A small network was shown many inputs. Here are its activations along a few directions, one row for each input.
In each table, some parts of the input vary, and every possible input appears once, in random order.
A made-up example of a description, with smaller parts first: values(2) and (point or ring(9) or (line(4) and ring(8))).
Shared parts are said once, and a part with two or three values counts as separate values.
(in the rows, 128 means zero)

Other details of the inputs shift rows strongly along three fixed directions, in all tables alike. That doesn't count.

A family of inputs:
R1: [188 129 169 137 131 107 124 133 105 118  80 147]
R2: [136 105 146 119 118 110 109 138 101 116 127 166]
R3: [141 124 187 145  77  92 102 116 129 118 120 126]
R4: [155 100 149 128 123  92 117 149 149 120 131 123]
R5: [100  73  93  98 147 142  91 151 129  74 124 117]
R6: [158 143 173 154  87  96 108 115 116  93 126 144]
R7: [120 142 136 181 176 155 146  71 134 131 125 119]
R8: [143 155  87  96  72 101 176 157 142 169 132  98]
R9: [136 187  65 120  82 116 147 170 122 143 151 115]
R10: [ 79 154 141 144 175 136 129  95 101 130 131 126]
R11: [133 151  58 108  89 127 148 180 105 180 126 145]
R12: [175 118 137 132 126 108 121 138 135  99 135 142]
R13: [168 113 153 113 132 134 121 147 115 120  93 148]
R14: [ 95 128 147 174 174 142 147  85 147 154 120  99]
R15: [153 130 178 140  91 114  96 120  92 125 101 153]
R16: [ 87 137 131 168 143 148 148  70 126 127 141 131]
R17: [ 99 122 141 153 176 157 141  77 109 154 114 131]
R18: [109 118 126  92 168 138  91 174 113  97 148 142]
R19: [ 89 152 139 156 159 162 122  98 102 149 114 126]
R20: [163 104 128 110 116 105 118 129 124  88  79 107]
R21: [120 148 147 161 141 159 160  65 132 136 114 115]
R22: [118 145 115 129 142 119 164 129 151 144 125  93]
R23: [ 98 102 137 104 143 152  83 174 154 104 157 110]
R24: [180 109 167 149  91 122 119 103 127 116 119 148]
R25: [102 133  93 122 125 144 140 134 105 163 131 141]
R26: [126  81 116  89 173 164 100 167 127 118 136 145]
R27: [126 150 147 167 154 164 157  71 138 130 108 118]
R28: [158 107 164 124 126 120 120 147 152 112 111 114]
R29: [113  95 119 103 170 151  95 172 117 107 140 155]
R30: [127 154  62 117  78  89 159 181 140 171 146 114]
R31: [ 97 167  83  95 123 133 113 123 138 151 131 136]
R32: [ 74 126 140 160 140 131 145  83 138 149 139 110]
R33: [118 139  97 133 129 141 160 105 131 143 151 119]
R34: [151 117 141 144 120 113 111 137 130  90 138 154]
R35: [153  90 156 128 109 123 113 146 149 133 121 127]
R36: [115 145  82 102 150 127 132 102 147 160 122 141]
R37: [147 135  35 100  91 101 153 155 117 150 106  92]
R38: [105 108 126  93 129 158  93 149 137  83 173 132]
R39: [ 98 139 155 155 164 123 161  75 146 136 123  93]
R40: [129 153 109 125 122 140 171 108 132 135 134 113]
R41: [106 152  90 141 121 125 156 120 128 133 153 130]
R42: [146 181  67 119  58 138 140 164 124 161 145 119]
R43: [118 115 126 110 149 168  84 159 140  83 163 128]
R44: [ 93  81 130 101 147 124 102 156 155  99 170 125]
R45: [129 113 167 124  82 123  94 140 136 123 132 123]
R46: [136  85 119 102 155 176 103 147 153  98 158 136]
R47: [121 166  79 109  60 127 139 178 136 178 138 103]
R48: [156 159  81  93  89 123 167 160 105 174 111 126]
R49: [181 123 164 146 135  82 120 128 101 121  98 157]
R50: [114 154 148 160 165 138 167  68 133 118 123 113]
R51: [ 95 135  97 140 128 135 143 145 144 159 143 108]
R52: [217 181 142 190  69  56 163 108  79 188  60 148]
R53: [174 119 168 141 129  79 123 119  98 119 107 158]
R54: [ 96 134  97 135 109 142 145 141 144 171 138 112]
R55: [ 94 126 140 150 188 144 147  75 108 143 122 131]
R56: [150 121 151 149  89  94  91 110 104  89  78 115]
R57: [126  91 118  95 161 141 114 147 148  83 172 133]
R58: [108 147 149 146 190 131 159  81 108 133 112 122]
R59: [102 124 109 127 127 124 156 117 145 163 149 100]
R60: [110 104 128  96 123 174  86 148 139  93 168 131]
R61: [ 97 142  89 117 149 121 146 139 105 144 144 141]
R62: [133 106 125  79 185 141 119 172 127  94 132 137]
R63: [ 85 138 131 162 194 136 139  94 106 134 122 140]
R64: [155 104 165 110  94 122 124 137 147 125 117 121]
R65: [177 134 164 114 114  94 112  98 138 117  82 159]
R66: [146 160 109 138 140 148 161 119 137 130 123 110]
R67: [128 121 162 125  99  94 100 142 138 107 139 120]
R68: [ 88 126 146 163 171 121 152  76 145 145 137  98]
R69: [162 113 167 159  78 120 111 104 121 111 121 159]
R70: [ 95 160 104 134 120 118 136 145 141 148 146  96]
R71: [ 99 138 131 176 149 167 139  77 132 133 130 133]
R72: [142 121 127 104 108 103  92 124 139 120 114 177]
R73: [132  94 158 129  86 116 106 138 138 129 132 137]
R74: [107 122 113 130 117 139 151 119 144 173 140 102]
R75: [188 136 169 146 116 102 135 121 131  91 106 138]
R76: [171 112 185 142  96 114 126 124 144 125  90 125]
R77: [122 168  73  90  84 116 141 174  97 161 142 130]
R78: [121  97 114 113 153 163  97 158 143  87 163 144]
R79: [112 113 126  95 165 156  83 176 114 105 143 139]
R80: [124  97 133  73 165 146 121 157 122  99 136 139]
Each input here is: line(4) and (values(2) or (values(3) and ring(6))).
The inputs of R14 and R51 match in every part but the line(4) part. If R33 is changed in the same way as R14 into R51, which row does it become?
> R16
The inputs of R6 and R41 match in every part but the line(4) part. If R3 is changed in the same way as R6 into R41, which row does it become?
> R32
Which other rows does R19 become when the ring(6) part takes its other values? List them by row number.
> R10, R15, R18, R77, R79
Which other rows does R38 become when the ring(6) part takes its other values? List them by row number.
> R6, R9, R42, R43, R60
Which other rows does R37 become when the values(2) part takes its other values? List them by row number.
> R36
Start at R75 and move only the line(4) part, one step at a time. The first step leads to R12. Which rows follow, in order?
> R34, R9

A family of inputs:
R81: [104  84 134  91 184 151 100 155 155  69 161 120]
R82: [ 95 125  84  88 176 143 135 156 124 126 142 119]
R83: [142 104 178 148 134 127 123 103 140 127 108 129]
R84: [123 109 118 102 151 129 121 161 144 102 158 126]
R85: [116 125 104  96 131 128 104 164 115 113 139 140]
R86: [104 124 168 186 162 143 126  29 127 109 112 141]
R87: [172 122 148 117  77 106  96 155 130  91 130 139]
R88: [150 131 114 119  83  83 142 158 130 156 127 122]
R89: [114 120 108 100 138 129 104 160 114 120 147 149]
R90: [158  99 183 135 113 123  88 136 128  84 139 156]
R91: [ 93 130  91 104 158 161 123 147 117 140 152 139]
R92: [107 162 103 146  99 141 157 105 131 175 120 105]
R93: [185 148 106 117  77 108 155 157 132 136 120 121]
R94: [124 171 123 168 124 134 150  86  99 162  95 129]
R95: [ 60 100 115 108 165 159 107 141 146 123 169 117]
R96: [158  92 157 109 103  90 103 159 138 105 121 127]
R97: [106 130  81  90 169 149 137 150 126 130 131 114]
R98: [153 160 103 122  65  95 132 161 121 131 137 127]
R99: [184 149  97 108  86 103 149 162 107 153  98 137]
R100: [116 157 127 160 160 129 164  85 106 166 105 131]
R101: [143 170  84 128 103 112 169 135 133 150 124 100]
R102: [126 174 127 174 110 139 160  83 120 151 117 113]
R103: [161  86 206 144 167 130  94 102 116  90  94 163]
R104: [ 92 151 134 167 124 135 149  86 126 170 126 118]
R105: [177 134  88 111  82  93 153 135 131 136 121 140]
R106: [164 148 101 111  98  82 145 163 103 151 117 144]
R107: [ 71 120  96 105 139 147 119 149 144 133 159 105]
R108: [158 105 157 114  76 104  90 152 135 107 119 133]
R109: [104 135  95 115 138 172 134 141 140 130 163 121]
R110: [114 146 131 158 135 136 163  83 137 164 104  97]
R111: [ 77 104 118 108 157 179 114 133 151 129 158 119]
R112: [155 117 171 154 141 133 131 103 137 108 117 135]
R113: [127 127 172 162 128 116 110 105 123 104 133 140]
R114: [ 87 103 103  97 165 157 135 148 152 142 159 111]
R115: [112 138 154 171 169 140 153  78 133 131 126 121]
R116: [142  98 208 152 149 124  72  97 110  73  95 157]
R117: [120 170 123 169 130 138 151  86 100 168 103 137]
R118: [168  96 155 108  97  97 104 154 141 108 112 123]
What do these inputs look like to the network?
> values(2) and (point or (values(3) and ring(6)))
The inputs of R95 and R88 match in every part but the values(2) part. If R89 is changed in the same way as R95 into R88, which row does it become?
> R106
Which other rows does R93 become when the values(3) part takes its other values? List them by row number.
> R99, R110
Which other rows does R118 become when the values(2) part takes its other values? List them by row number.
> R108
